These are the activations of a small neural network, seen along a few directions. Each row is one input.
In each table, some parts of the input vary, and every possible input appears once, in random order.
A made-up example of a description, with smaller parts first: one of 8 places around a ring, together with either a single point or (one of 2 separate values, together with one of 4 places along a line) or one of 9 places along a line.
Shared parts are said once, and a part with two or three values counts as separate values.

Other details of the inputs shift rows strongly along two fixed directions, in all tables alike. That doesn't count.

Rows:
r1: [  8  13 -12  -2  -3  19  -7 -14  17   4 -11   2   2   3 -14  20  29]
r2: [-22 -10  -7  17  -9  -1   4  34 -12 -11   5  -6  29  15  14 -10 -57]
r3: [-35 -20 -19  25  -3  -1 -28  32  14 -38 -16   8  19  13  42  14 -45]
r4: [-24 -14  -3  27 -23   5  20  31  -1  -4  22 -25  14   8  18  -9 -60]
r5: [ 16  14   9 -23  -4  10   0  25  11 -13  -2  21   7 -20 -15   0 -21]
r6: [ 24  33  17 -25  26 -15   1 -19 -22   6  -5  62 -11  -1 -62   8  18]
r7: [-11  21   5  -4   5 -17   9   0  -3   0  12  51 -10   2 -20   3 -33]
r8: [-18 -19   1  17 -12  -4  10  40 -14 -17  15 -23  27   5  26 -25 -67]
r9: [-43 -17 -19  36  -3 -19  -4  10   0 -13   2  10   8  24  29  -1 -50]
r10: [  6  12  13 -18  -1  -6   1  26  13 -20  -3  38   4 -21   1  14 -37]
r11: [ 21 -23   9 -12  -3  14  -9 -23   7  18  -5 -68  -2 -17  11 -16  55]
r12: [-40 -23 -18  41 -17  20   5  32 -14 -10  -3 -29  28  30  20   3 -63]
r13: [-11  34 -16  -2  -5  32   2   9  17 -13  -9  49   6  -3 -30  35 -18]
r14: [ 12  49  15 -36   6  -8  24 -10  -5  16  29  65 -20 -15 -60  12  -7]
r15: [ 15  48  12 -27  22 -15  -4 -12 -14   3  -6  90   3   6 -77  20  -6]
r16: [ 33  10  16 -28  24  -8 -13 -20   0   1 -18  28 -17 -17 -24   9  58]
r17: [ -3 -27  -6  26  -6   0   9 -13 -21  19  -2 -61  -5  12  24 -22  33]
r18: [-21 -14   7  11  -3 -20  10  35  -8 -18  12   1  15   4  20 -14 -67]
r19: [ 27 -34  12  -8  -6 -14   2 -28  10  19  13 -75 -29 -18  55 -25  66]
r20: [ 26 -29   2  -2   3  16  -8 -25  -1  15 -19 -78 -12  -3  21 -11  72]
r21: [-27  17  -5   7 -15  22  15  31  -6  -7   4  27  28  14 -32   9 -67]
r22: [ 21 -32  -1  -1   1   8 -17 -34   4  20 -20 -92  -4   3  26 -18  86]
r23: [-29 -14  -1  20  -1 -19  -3  29  -6 -15   7   8  21  10  17  -8 -58]
r24: [-24 -24  -4  21 -13  -3   0  35  22 -28   9  -6  -3  -3  63   3 -60]
r25: [  5  26  -5 -20   2  16  -7  23  14 -14  -9  45  13 -11 -28  18 -24]
r26: [-18 -20 -14  15 -11   2  -5  12  24  -5   3 -20  -1  -2  48   7  -8]
r27: [ 20 -19  10   3   1  -1   1 -40 -23  31  -8 -71   1  13   0 -29  65]
r28: [ 28  42   3 -36  14  14 -14 -15   4  -3 -20  54   0  -5 -56  21  33]
r29: [  0 -20 -18  10  -1  -4 -12 -18  18   2  -6 -25  -5   2  34   6  39]
r30: [-12  24 -17  -5   4  24 -12  26   6 -28 -15  48  16   1 -19  27 -31]
r31: [ 21 -32  23   1   5 -39  14 -26 -13  23  18 -66 -35  -4  43 -46  44]
r32: [ 31  38  15 -40   1  31   6  -1  10   4   2  35   0 -30 -57  17  -5]
r33: [ 26 -31  15  -3  11 -20 -12 -38   9  13   1 -53 -30 -16  50 -27  76]
r34: [-42  16 -24  16  -6   4  11  23  -2 -12   7  57   6  17 -16  26 -64]
r35: [-48 -16 -23  45 -26   9   2  28  -3  -9  -1 -20  30  35  26   3 -56]
r36: [ 15  25  11 -14   1   8  12 -18 -16  23  11  11  -9  -4 -42  -4  23]
r37: [  0 -20   3   6   0 -22   5 -21 -10  26  15 -42 -18   2  20 -21  35]
r38: [ 12  19   0 -11  13  -4 -12 -21  15  -5 -10  50 -17  -4 -15  19  24]
r39: [  0 -26  -2  21   5 -11  -3   2 -26   6  -3 -49  10  15  25 -27  20]
r40: [-46 -30 -18  46  -4 -19   8  23  -3 -17  -3  -7   4  25  49  -3 -57]
r41: [ 41   3  29 -25   2   5  18 -26 -24  28  15 -35  -9 -16 -34 -31  36]
r42: [ 18   4   4 -11   8 -20  -2 -48 -16  33   7 -11 -23   3 -18 -11  66]
r43: [ 19  35  -4 -30  14  10   2 -27  13   4  -3  60 -22 -14 -40  32  37]
r44: [-23 -18 -14  23   2  -3 -10  11  18 -26  -8   7  -9   3  41  10 -16]
r45: [ 38  39  13 -42  10  19   1 -36  11  24   0  25 -17 -28 -53  13  62]
r46: [-27 -18 -12  26 -27  20   4  37  20 -20   9 -36  16  -6  50   5 -54]
r47: [ 30  48  18 -49  17  -2  -7  -7  10  -3  -8  90  -9 -26 -66  29  14]
r48: [  9 -20   3  10   4 -14  -8 -15 -23  12  -8 -44   9  20   8 -27  39]
Description of these inputs: one of 2 separate values, together with one of 4 places along a line, together with one of 6 places around a ring.
Changing only the place on the ring of 6 turns r38 into r28. The same change can be made to r40. Which row results?
> r39
Changing only the place on the ring of 6 turns r10 into r19. The same change can be made to r6. Which row results?
> r34
Which other rows does r9 become when the choice among 2 separate values takes its other values? List them by row number.
> r38
Which other rows does r46 become when the place on the line of 4 takes its other values? List them by row number.
> r1, r13, r45
Start at r41 and move only the place on the line of 4, one step at a time. The first step leads to r21. Which rows follow, in order?
> r12, r27
Which other rows does r25 become when the choice among 2 separate values takes its other values? List them by row number.
> r2

Rows:
r49: [-33   3  -6  10  -5  -5  10  29  -8 -11  12  28  14  13  -5   4 -55]
r50: [-17  12 -14   5  -6  17 -12   5  14  -8 -11  23  16   8 -12  25 -19]
r51: [ 10   1   7  -1  -2  -1  12 -16  -2  13   8 -11 -15  -5  -4  -7  21]
r52: [ 19   5  -2  -9   0  15  -2  -9   1   9  -7 -18  -2  -7  -4  -2  36]
r53: [ 28  -5   9 -10   5   7  -2 -17  -8  12  -9 -29  -9  -8  -8  -7  38]
r54: [ -6  28  -3  -1   2  -2  11  -3  -4   3   4  50  -5   4 -31  17 -25]
r55: [ 17  39  -2 -15  16   4  -1  -4  -9   1 -16  42   0  -3 -50  20 -10]
r56: [-32  -4 -20  23 -10  17  -5  33   6 -23  -6  13  24  15  11  11 -41]
r57: [ 11 -16   3  -1  13 -26 -13 -15   9  -7  -4  -5 -20 -12  36  -1  35]
r58: [ 25  -3  13 -12   7 -13   8 -19 -13  23   9 -28 -12 -13  -8 -18  32]
r59: [ -4  32 -12 -16  -7  28  -8   4  17  -4  -8  37   9  -1 -31  34 -17]
r60: [ 33   8  19 -17  14 -28   5 -31 -24  29   6 -18 -11  -2 -19 -26  36]
r61: [-37 -62  -6  26 -13  -4 -14  31  30 -33   6 -37   0   5  90 -18 -17]
r62: [-14 -38  12  17 -14 -10  11  12  -9  -2  17 -49  13   7  34 -31 -13]
Describe the family of inputs behind these rows.
> one of 2 separate values, together with either a single point or one of 6 places along a line
Changing only the choice among 2 separate values turns r49 into r58. The same change can be made to r50. Which row results?
> r59

Rows:
r63: [-29 -38  -8  34 -26  -4   7  15   5   2  19 -65   4  13  62 -24 -39]
r64: [ -6  41  -9 -19  10  17 -15  15  17 -24 -19  84  15   1 -40  32 -28]
r65: [-35  -7 -18  24  -6  -3 -13  32  20 -37 -15  30  12  12  28  23 -64]
r66: [ 17  42   4 -23   4  31   0   0   4  -3 -12  55   3  -3 -66  34   4]
r67: [-16  36  -4 -13   8  -1  -4  -7  16 -11  -2  76 -11  -6 -25  35 -18]
r68: [ -3 -34   8  17 -12  -3   3  10  -6   1   5 -62   3   5  41 -29 -11]
r69: [-16 -22 -17  21 -15  18   5  13   2   5  -3 -48  13   3  25  -6 -11]
r70: [ 33  -3  25 -14  14 -22   5 -22  -5   9   4  -1 -23 -18   0 -14  36]
r71: [-38   2 -25  21  -5  15 -12  33  19 -34 -19  36  20  13  17  27 -61]
r72: [-34 -32 -13  29  -4 -12  -8  40  12 -33  -2  -2   8   9  55   4 -62]
r73: [ 13  14  -4  -8  -1  19   1 -12   1  12 -11  -4  -7  -5 -21   7  38]
r74: [-18 -48 -13  29  -3 -18 -11  -2   6 -10  -4 -56 -11   3  80 -15  24]
r75: [ 24  -7  -2  -5   5   7  -8 -44   3  21   0 -31 -18  -2   1   1  81]
r76: [-25 -17  -9  24 -15 -12  14  17   8  -3  23 -20   4  -4  41  -9 -45]
r77: [  1  23   9 -17   3  -3   3  26   4 -20  11  51  13 -13 -29   2 -48]
r78: [ 34  -4  13 -19   4  11  -5 -17  -8  18 -10 -36   6 -15 -19 -17  55]
r79: [ 28  35  19 -41   8  15   3  -7 -12  10   0  22   8 -14 -57   2  16]
r80: [-26 -20  -9  16  -2 -18  -7  12  13 -10  10  -1 -11   1  39   6 -25]
r81: [ -2 -46   2  25 -17  -8   9   3  -8  11  11 -90  -7   5  66 -40  10]
r82: [ 24  -2  13 -18  -3  10   5 -14 -11  15   0 -30  -3  -7 -19  -8  23]
r83: [-18  25   0   6   6 -14  18  -2 -35  14   6  45  10  23 -50  -3 -27]
r84: [-39  -6 -11  29 -11  -7  12  46  10 -29  13  27   9   5  41   9 -81]
r85: [-38 -26 -30  34  -6   6 -12  23  17 -21 -11 -24   8  18  60   5 -22]
r86: [ -1  40  -3 -16   1  36   9  20   5  -5  -5  62  17  -5 -67  33 -40]
r87: [ 26   8  13 -20   0   7  11 -22 -13  24   6 -31 -12 -10 -17 -13  46]
r88: [ 20  16   2 -14  -1  14   7 -27   3  29   4 -13  -8 -10 -33   4  38]
r89: [  0  22   0 -19   7  -6 -18   7  13 -21 -12  60   7  -3 -18  23 -16]
r90: [-34 -12 -22  25  -4   6 -10   5  20 -13  -4  -8   1  16  41  15 -16]
r91: [-18 -15 -19  18  -6  19 -20  21   9 -24 -17 -10  30  13  24  11 -21]
r92: [ 30  -6  17 -22  17 -26 -12 -16  -3   3  -3   0 -13 -17   4  -9  46]
r93: [-16 -29  -4  19 -17   5  10   0  -1  11  15 -71   6   9  39 -12  -4]
r94: [-23  17 -10   7  -8   1  15  39   8 -19  17  44   6  -5  -3   9 -75]
r95: [ 24  14   0 -16   8  16 -10 -26   7   0 -17  11  -6  -2 -33  11  45]
r96: [ 23  23  17 -26  10  -4  18   4   1  -1   9  46  -7 -15 -39   2 -11]
r97: [ 26 -13  25  -2  20 -31   8 -46 -47  35  -2 -41 -14  17 -26 -41  62]
r98: [ 40  -6  11 -15   6   8 -17 -27 -10  21 -17 -48  -2 -10  -8 -13  83]
r99: [ 13  -5  18  -2  13 -29  14 -51 -39  45  15 -21 -17  18 -31 -33  58]
r100: [-13  25   3   3   3 -14   4  13 -37  -1   1  47  25  27 -51   0 -50]
r101: [ -2  27  -8  -7  -7  25  -1  -7   9   8  -1  27  -4   1 -37  26   6]
r102: [ -5   4  -4  -5  10 -14   0   9   7  -5   1  31 -17 -10   5  10  -9]
r103: [  1 -41   8  14 -12  -9  -2  13  -6  -1   5 -75  15   2  51 -38  -1]
r104: [ 22   1  18 -10   7 -23   8 -28   1  20  16   1 -30 -16   6  -9  36]
r105: [ 30  11  24 -23  13 -22  -1 -10  -3  -1   1  21 -11 -18 -12  -9  20]
r106: [ 27  14  -8 -17   5  15  -5 -30   1  13 -10  10 -12  -5 -23  10  59]
Describe the family of inputs behind these rows.
> one of 4 places along a line, together with either a single point or one of 10 places around a ring
Changing only the place on the line of 4 turns r88 into r86. The same change can be made to r90. Which row results?
> r71
Changing only the place on the line of 4 turns r94 into r76. The same change can be made to r106. Which row results?
> r75
Which other rows does r98 become when the place on the ring of 10 takes its other values? List them by row number.
> r64, r77, r78, r79, r89, r91, r92, r103, r105
Start at r89 and move only the place on the line of 4, one step at a time. The first step leads to r65. Which rows follow, in order?
> r74, r67

Rows:
r107: [-10 -41   9  21  -1 -24   2  -8 -11   6   3 -51   2  12  34 -21  -2]
r108: [ 13   5   4 -12   7 -16   5 -26   4  13   8   1 -21  -9  -5  -8  38]
r109: [ 20  26   0 -16   1  11  -4 -31 -13  29  -3   6   0   4 -54   2  53]
r110: [ -6  -7  -3   7   2  -8   4   0   4   1   5   4 -16  -5  12   6   0]
r111: [-14  -2  -4   8  -9  10   4  34  -4 -20   5  -2  23   6   8  -1 -54]
r112: [ 16  10   2  -5  14   4   4 -40 -17  26  -7  -3 -15   9 -35   4  62]
r113: [ 12 -26   6  10   2   1   4 -10   3   6  -2 -55 -19 -10  31 -15  36]
r114: [-17   4  -4   9 -12  19   6  23  19 -15   1   9  -3  -4  11  21 -42]
r115: [ 21  25   6 -12   3   0   6  -6  -2   9   7  26  -2  -9 -31  -3  19]
r116: [  3 -10   1  -3 -10  -4  -3  -5  16  13  14 -32  -8  -8  25  -6  12]
r117: [ 16 -29   9   7   6  -9  -1  -5 -11   1 -11 -50 -13  -7  31 -25  36]
r118: [  7 -23   1   0 -12   8   2  -6  13   7   7 -64  -5 -13  43 -11  20]
r119: [-30  -7  -7  19  -1 -10   5  30  -7 -20   5  28  10  14   7   8 -61]
r120: [ 11  32   7 -21  14 -15   4  -8  -7   2   2  56  -9  -4 -34   2   9]
r121: [-41  -1 -33  29 -25  36   0  34   0 -19  -6  -8  35  21   2  20 -62]
r122: [ 14  16   5  -2  12  -4  10 -11  -7   3   4  36 -17  -4 -23   3  15]
r123: [ 27   6  24 -24   4   0   5 -16 -11  17   5 -18   5  -9 -28 -11  22]
r124: [ 13  16  11 -20   2  -9   4 -26   9  17  13  16 -24 -10 -10   5  31]
r125: [ -4 -12   2   4   2 -22   0  -4 -13   3   7 -14  -3  11  16 -18  -2]
r126: [-25   5  -8   8  -9   0   1  34  -2 -13   7  26  26  11   0   2 -66]
r127: [-11 -19 -10  15 -13  12   4  21  12 -11   3 -42   8  -7  37  -5 -14]
r128: [ -7  33  14 -19   3 -10   6  -2  -5   5   7  60   8  10 -49   8 -35]
r129: [ 21  36   5 -31   7   3   5 -15   8  14  13  38  -9 -19 -40   7  19]
r130: [-25  -5 -15  11  -1  20 -19  28  21 -36 -24  25  17   6  19  23 -44]
r131: [ 27  34  28 -36  15   5   9 -18  -9  12  -3  50  -6 -12 -73  12   3]
r132: [ -5 -10  -8  14 -13  15   6  20   2  -9  -1 -19  13   0  22  -9 -20]
r133: [-25  -9 -10  13 -11   0   4  11  15  -8   8  14  -5  -1  27  19 -38]
r134: [ -2 -33 -10  24  -5  17   0 -12 -10  12 -14 -60   1  16  20 -14  29]
r135: [ 12  44  -3 -34   6  24 -15   9  19 -21 -14  75  14 -12 -55  41 -10]
r136: [ -3 -31  -6  12  10 -13 -30 -13   7  -6 -15 -27  -7   3  42  -1  32]
r137: [-15 -26 -15  15  -6  -5 -26  13  18 -19  -8 -26  21   6  42   3  -1]
r138: [-58  15 -33  32 -16  19   0  29   0 -15  -1  40  29  35 -10  26 -80]
r139: [  0 -19  -1  22  -3   9   7  10  -3  -9  -8 -28  -6   1  27 -12  -2]
r140: [ 23  29   8 -28   7   8   5   8  -4  -1  -1  28   1 -15 -32   6   7]
r141: [-32   7 -20   8  -1  -3 -20  23  22 -30 -15  45  18  16  14  29 -46]
r142: [ 30  22  18 -27  14   2   9 -14 -15   5  -5  29 -14 -10 -45   1  15]
r143: [ 31  -6  27 -25   6 -19  -3 -38 -14  35   9 -39  -4  -8 -17 -32  56]
r144: [ 12   1   7  -7  13 -17   3  -9 -13   4  -3  17 -16  -9  -7  -5  22]
r145: [ -4 -31  -3  15  -4 -17  -7  13  -5   1   3 -48   7   0  43 -26   8]
r146: [  6 -21   1  17   3 -17   4 -16  -8   9   6 -42 -13   7  35 -27  35]
Changing only one part turns r134 into r109. The same change can be made to r142. Which row results?
> r126
Changing only one part turns r124 into r118. The same change can be made to r125. Which row results?
> r111
Describe the family of inputs behind these rows.
> one of 5 places around a ring, together with either one of 2 separate values or one of 6 places along a line
Which other rows does r114 become when the place on the line of 6 takes its other values? List them by row number.
> r113, r117, r131, r139, r142
